A small network was shown many inputs. Here are its activations along a few directions, one row for each input.
Each table varies a few parts of the input and shows all the possible inputs, shuffled.
A made-up example of a description, with smaller parts first: one of 3 separate values, together with either a single point or one of 11 places around a ring or (one of 6 places along a line, together with one of 8 places around a ring).
Shared parts are said once, and a part with two or three values counts as separate values.

Other details of the inputs shift rows strongly along three fixed directions, in all tables alike. That doesn't count.
These rows show it; all are for the same input, with only those details redrawn:
[  4  14 -15  -5  18 -12   3 -13   1  17   1   9  12]
[ 31  -1  16 -21   4 -23 -18 -14   8  14  -1 -20 -11]
[  3  -3  -8  18 -15 -13  -8 -37 -15 -10   0  11  -9]
[ 16  -7  11  15 -14 -10 -16   2  -5 -17  -1 -16  -7]
[  4  15 -15  -5  18 -13   4 -12   1  18   1   9  12]
[ 16  -7  11  15 -14 -10 -16   2  -5 -17  -1 -15  -7]
[ -9   8 -18  28   3   0   4   6 -10 -11   1  11  16]

A family of inputs:
R1: [ -8   1  -9  21   3  25  16  -2 -12 -14  -3   6  24]
R2: [  8 -13  12 -36  -4  -6 -24 -20  13  14  -6 -34  -4]
R3: [ 23  -5  17  12  -7   4 -11  -2  -5 -23   3 -13  -8]
R4: [-25  -1 -12   7 -10   9  22  25  -6 -10   1  31  -9]
R5: [ -3   5  -8 -15  -3  10  11  -5  -5  34   2  15  13]
R6: [-12 -17  -3   2 -11  18  -4 -49 -14 -16   7  -2  -3]
R7: [-13  -8  11  14  15  13  10  52  13 -28  -8  -3  -3]
R8: [ -9  22 -14 -10  20 -14   4  -9  12  12  -6  13  -1]
R9: [ 30   3  11 -23  -2 -23 -23 -13  12  13  -7 -18 -12]
R10: [-16   7  -9 -19  25 -10  14  -4  10   8  -9  20  -7]
R11: [  0   2  17 -31  12   3   6  49  19  14  -2   5 -12]
R12: [ -9 -10   3   1  -4   4   7 -35  -7 -28  -5  24 -30]
R13: [  8   4   1  19 -13  10   4  57  -5  -6   9  -7  12]
R14: [ -9   8 -18  28   3   0   4   6 -10 -11   1  11  16]
R15: [ 15   2  -1 -19 -16 -14  -8 -44  -8  29   9  23 -20]
R16: [-22  12  -7  19  -7  10  11  20  -6  -5   9  27  -4]
R17: [ 13 -17  14   4 -37   8  -2   8 -12   1   1 -14  -5]
R18: [ -5 -27  15   5 -12  14 -12  -6   0 -16   3 -28  -1]
R19: [-19   0 -11 -24   2  16   5  -7  -1  31  12   7  13]
R20: [-19   0 -15 -18  17   4   3 -19   3  19   3  -7  20]
R21: [ -3 -23  11  -4 -34  14  -9   7  -8  -3  11 -22  -6]
R22: [ -9  18  -9  -8  24 -14   9 -10   9  13   1  11  -1]
R23: [ 11 -21  18  13 -15   9  -6  -5  -4 -12  -7 -20   0]
R24: [ 11  14  14 -20   9  -4   8  45  16  20  10  -9  -5]
R25: [ 21   6  10  -7  25  -2  -1  28  15  12   2 -17  12]
R26: [ -4 -13  -5  13 -21  -2  -2 -41 -16  -5  -8   3   0]
R27: [-29   4 -18  12   4   2   8  15   3 -21 -16  23  -3]
R28: [-19   7  -7  28  12   6  14   7   1 -16   3  15   2]
R29: [ 14  16  18 -15  33   4   6  29  19  -2   4 -15   0]
R30: [  8 -13   9   9 -24   1 -15  -2  -3 -13 -16 -21   1]
What do these inputs look like to the network?
> one of 5 places along a line, together with either one of 2 separate values or one of 4 places along a line
The inputs of R3 and R12 match in every part but the place on the line of 5. If R9 is changed in the same way as R3 into R12, which row does it become?
> R27
Which other rows does R17 become when the choice among 2 separate values takes its other values? List them by row number.
> R5
Start at R2 and move only the place on the line of 4, one step at a time. The first step leads to R20. Which rows follow, in order?
> R18, R6
